These are the activations of a small neural network, seen along a few directions. Each row is one input.
In each table, some parts of the input vary, and every possible input appears once, in random order.
Descriptions start from the smaller parts, as in this example, which fits no table here: one of 2 separate values, together with either a single point or one of 9 places along a line or (one of 4 places along a line, together with one of 8 places around a ring).
Shared parts are said once, and a part with two or three values counts as separate values.
In the rows, zero is written as 128.

Other details of the inputs vary at random and push rows far along two fixed directions, the same in every table; ignore that.

Table:
row 1: [121 100 161 126 127 127 138 132 109 168 121 149 149 129 130]
row 2: [148 122 162 127 138 119 115 152 118 175 107 135 127 127 140]
row 3: [117 197  78  97 112 147  98  92 153  60 123 104 106 118  72]
row 4: [157 158 110 153 155 127 117 164 136 154 135 111  79 122 155]
row 5: [178 196  62 188 172 136 102 162 138 180 121 123  59 142 150]
row 6: [117  88 168 121 127 124 150 124  96 149 120 144 152 124 134]
row 7: [144  98 160 111 136 121 127 172 118 146 136 110 131 124 150]
row 8: [112 190  78  85  95 152 115  87 141  48 120 124 145 120  80]
row 9: [122  96 175  72  95 127 151 108  89  89 138 130 192 113 124]
row 10: [ 79 158  99  76 107 147 123  76 148  37 139 114 144 111  59]
row 11: [146 102 173 111 122 112 158 134 104 141 124 130 155 110 145]
row 12: [157 104 144 126 140 125 141 158 109 153 138 118 127 121 167]
row 13: [136  96 166 102 137 115 124 175 114 131 130 134 151 126 151]
row 14: [102 163  55 145 111 135 119  83 169  53 145 110 112 133  88]
row 15: [116  82 147 149 122 114 135 128 125 155 129 147 153 153 156]
row 16: [112  69 185 102 117 112 162 115  94 120 134 141 167 111 133]
row 17: [118 101 173 121 135 128 134 137 120 165 120 148 141 130 125]
row 18: [114 194  73  94 108 150 117  87 156  52 124  98 118  97  86]
row 19: [143 153 117 166 149 134 138 135 145 183 119 129  75 126 121]
row 20: [ 92  77 161 116 101 119 130 114 127 100 147 134 181 141 125]
row 21: [145 149  90 213 160 123 127 130 154 179 120 134  72 157 157]
row 22: [ 94  98 129 122 109 119 123 108 140  96 141 123 144 139 123]
row 23: [146 103 152 119 135 125 120 167 105 148 128 136 142 128 156]
row 24: [156 180  54 230 164 133 110 131 163 190 115 146  52 169 147]
Description of these inputs: one of 4 places along a line, together with one of 6 places around a ring.
Question: Changing only the place on the line of 4 turns row 9 into row 24. The same change can be made to row 3. Which row results?
Answer: row 22
Question: Which other rows does row 10 become when the place on the ring of 6 takes its other values? List them by row number.
Answer: row 1, row 6, row 16, row 17, row 19

Table:
row 25: [105 213  39 130 111 154  82  93 182  70 118 130 112 151  77]
row 26: [129  77 207 147 139 102 152 135 106 200 114 158 145 138 161]
row 27: [184 228  65 177 165 129  95 159 176 194 101  95  14 130 131]
row 28: [123 221  53 111 140 148  96 125 176  72 138  92  62 104  74]
row 29: [117 188  44 136 119 148  99 104 165  52 139 118 102 145 110]
row 30: [154 145  84 188 163 130 105 170 143 189 123 138  74 160 161]
row 31: [ 64  88 153  65  87 142 145  80 113  48 131 139 201 112  84]
row 32: [142  57 180 132 118 101 137 155 104 163 138 134 167 140 180]
row 33: [111 196  60 147 122 151 132  67 152  92 118 129  89 120  70]
row 34: [157 151  91 199 164 126  99 164 144 190 126 138  68 160 165]
row 35: [ 88  53 142  65  86 138 155 106  98  12 163  99 217  98 123]
row 36: [172 140  91 204 166 123 123 161 133 184 133 118  70 141 176]
row 37: [128  71 207 139 130 103 152 132 105 205 111 152 159 135 161]
row 38: [124  69 206 147 142 106 147 142 104 204 116 161 147 133 158]
row 39: [140  99 130 143 125 122 144 132 114 105 150 111 140 128 161]
row 40: [141  82 195 144 128 103 173 117  98 203 115 139 142 123 149]
row 41: [134 235  49 120 141 141  95 118 180  72 126  92  48 113  82]
row 42: [137 151 101 168 143 136 147 110 133 172 110 145  88 131 111]
row 43: [134  96 124 125 109 123 146 117 117  93 148 104 161 120 152]
row 44: [101 116 125 116 124 135 107 137 135 117 127 146 152 146 112]
row 45: [ 74  91 151  70  93 133 111 107 126  50 143 138 203 129  92]
row 46: [ 72 100 149  62  86 133 115  94 128  29 144 136 204 133  90]
row 47: [ 89 100 158  33  99 142 142 134 125  43 163  96 174  87  86]
row 48: [239 156 190  82 162 132 127 221  48 241  85 147 127  99 184]
row 49: [139  75 206 148 136 100 173 121  93 201 119 146 135 124 152]
Question: Describe the family of inputs behind these rows.
Answer: either a single point or (one of 4 places along a line, together with either a single point or one of 5 places along a line)
Question: Start at row 35 and move only the place on the line of 5, one step at a time. The first step leads to row 30. Which rows follow, in order?
Answer: row 44, row 31, row 42
Question: Which other rows does row 29 become when the place on the line of 5 takes its other values? List them by row number.
Answer: row 26, row 39, row 46, row 49
